A small network was shown many inputs. Here are its activations along a few directions, one row for each input.
In each table, some parts of the input vary, and every possible input appears once, in random order.
Descriptions start from the smaller parts, as in this example, which fits no table here: one of 8 places around a ring, together with either a single point or one of 11 places around a ring or (one of 2 separate values, together with one of 6 places along a line).
Shared parts are said once, and a part with two or three values counts as separate values.

Other details of the inputs shift rows strongly along two fixed directions, in all tables alike. That doesn't count.

Rows:
row 1: [ 54  30  63  15 -19 -26  11 -25  31 -11  -2]
row 2: [ 46  29  38   4 -37 -63  15 -36  37  -8  -5]
row 3: [ 22   5  -3   1 -18  -8  -9 -18  13 -24 -35]
row 4: [-18 -25 -20 -21 -13  21  -6   1  -1 -10 -48]
row 5: [-34 -14 -35  -3  49  20   0  25 -48  36  65]
row 6: [ 23  26  47  26   9 -42   7  10 -17  24  97]
row 7: [ 18   9  18 -12  -7   7  17 -15  27  -9 -32]
row 8: [-31 -12 -14  -9 -16  18  -7  10   3 -13 -38]
row 9: [-59 -28 -19   2  15   3 -13  45 -51  27  57]
row 10: [ 60  22  46   6 -30 -52  -6 -29  18 -15  -8]
row 11: [ 25  18  28  16  21 -33   3  11 -24  23  81]
row 12: [-11 -16  -5 -17   8  35  10   3   6  -2 -34]
row 13: [-52 -26 -42  16  40  40  -6  46 -38  24  55]
row 14: [ -1 -11 -27 -21  -7  12 -14 -11  -2  -7 -39]
row 15: [ 13  19  31  11  -7 -73  11  -3 -22  25  91]
row 16: [ -3  10  12   0 -29 -10   4 -14  23 -20 -37]
row 17: [ 11  25  62  18   9 -49  17  11 -13  31  90]
row 18: [-27  -1  -5  -2   6  35  12   6  16 -10 -32]
row 19: [-40 -15 -21   0  36  14  11  30 -37  30  65]
row 20: [  1  -6 -24   3  16  33  -1   3  12 -10 -32]
row 21: [ 37  20  34  -8 -37 -43   8 -30  27 -13 -20]
row 22: [ 54  33  33  -3 -27 -56   3 -47  23  -8  -6]
row 23: [  0  -5 -19   0  16  37  -1   1   4 -14 -31]
row 24: [  3  -2 -24 -10  16  28   5 -11  15   1 -35]
row 25: [-27 -19 -35 -12  13  48  12   7  15  -5 -45]
row 26: [ 53  24  41  -9  -5 -19  11 -36  25  -1 -20]
row 27: [-36 -14 -28  -4 -15  23  -4   7  15 -15 -53]
row 28: [-17  -8  -4  13   2 -17 -16  25 -37  16  65]
row 29: [-28  -7  -7  -9   4  44   6  11  15 -11 -43]
row 30: [ -8 -20 -33 -11  -6  26 -21   5  -4 -20 -45]
row 31: [ 26  12  34  16  23 -32   2  11 -27  25  79]
row 32: [  2  16  18   7  -7   6  17  -8  38 -10 -31]
row 33: [ -8 -18 -10  -2 -17  20 -17   3  -1 -17 -38]
row 34: [ -4 -14 -34   0  -4  13 -15   2   3 -15 -35]
row 35: [ 48  31  40  21 -39 -53   2 -30  35 -17  -2]
row 36: [-36 -21 -38 -11  46  31  -6  30 -46  33  48]
row 37: [ -7 -12 -38 -13  -2  10 -11 -10   4  -4 -36]
row 38: [-42 -20 -30  14  13   3 -16  33 -47  16  62]
row 39: [ -6  -2  -7   6   4  38   3   0  13 -16 -30]
row 40: [  0 -16 -21 -22  -5  12 -15 -11  -5  -5 -41]
Description of these inputs: one of 2 separate values, together with one of 4 places along a line, together with one of 5 places around a ring.
The inputs of row 30 and row 11 match in every part but the choice among 2 separate values. If row 22 is changed in the same way as row 30 into row 11, which row does it become?
Answer: row 5
The inputs of row 8 and row 29 match in every part but the choice among 2 separate values. If row 38 is changed in the same way as row 8 into row 29, which row does it become?
Answer: row 39
Which other rows does row 37 become when the place on the ring of 5 takes its other values? List them by row number.
Answer: row 2, row 27, row 34, row 35
Which other rows does row 3 become when the choice among 2 separate values takes its other values? List them by row number.
Answer: row 23
Start at row 24 and move only the place on the line of 4, one step at a time. The first step leads to row 5. Which rows follow, in order?
Answer: row 36, row 26

Rows:
row 41: [-54 -44 -68  12  40  56 -33  45 -44   7   3]
row 42: [  5  -1 -21 -18 -10  12  -2 -33  32  -9 -77]
row 43: [  8 -15  24 -28 -23  25 -13 -15  11 -18 -83]
row 44: [ 21   6   2  -8   4 -42   8 -21 -20  24  53]
row 45: [-19   6  -3 -16   9  32  19  -5  16 -11 -42]
row 46: [ -6  -2  26  35  -1 -28   2  27 -13   7  64]
row 47: [-25  -3 -20 -19 -20  28   7 -24  23 -21 -72]
row 48: [  5  16  29  32  -4 -29  -4   8 -17  -4  56]
row 49: [ -7   4  20  11 -25 -53   2  18  -8  12  52]
row 50: [ -3  10  31  24   8 -10  12  26  -4  20  69]
row 51: [ 35  21  16 -14   5   0  14 -31  44  -9 -60]
row 52: [-17 -35 -45  10  29  28 -21  28 -48   3  31]
row 53: [ 20  34  43  20  -5 -12   7  -8  11  -3  34]
row 54: [-109  -55  -94  -16   19   66  -32   60  -60    3    0]
row 55: [-19  -7   1 -13   5  28  27   6  29  -5 -43]
row 56: [ 49  13  12 -24   1   4  20 -37  34 -16 -54]
row 57: [ 22  14   7   3 -15 -49 -18  -7  -1   5  16]
row 58: [ 39  28  26  19   8 -14  -3  -9  12   9  21]
row 59: [ 32  10  11  11  21  -7   0   4 -23  18  67]
row 60: [  3   4  15 -11 -34  -7  22 -28  47 -14 -58]
row 61: [ 20  -4 -13  -9 -12 -32 -15  -4 -21   0  22]
What do these inputs look like to the network?
Answer: either a single point or (one of 4 places along a line, together with one of 5 places around a ring)
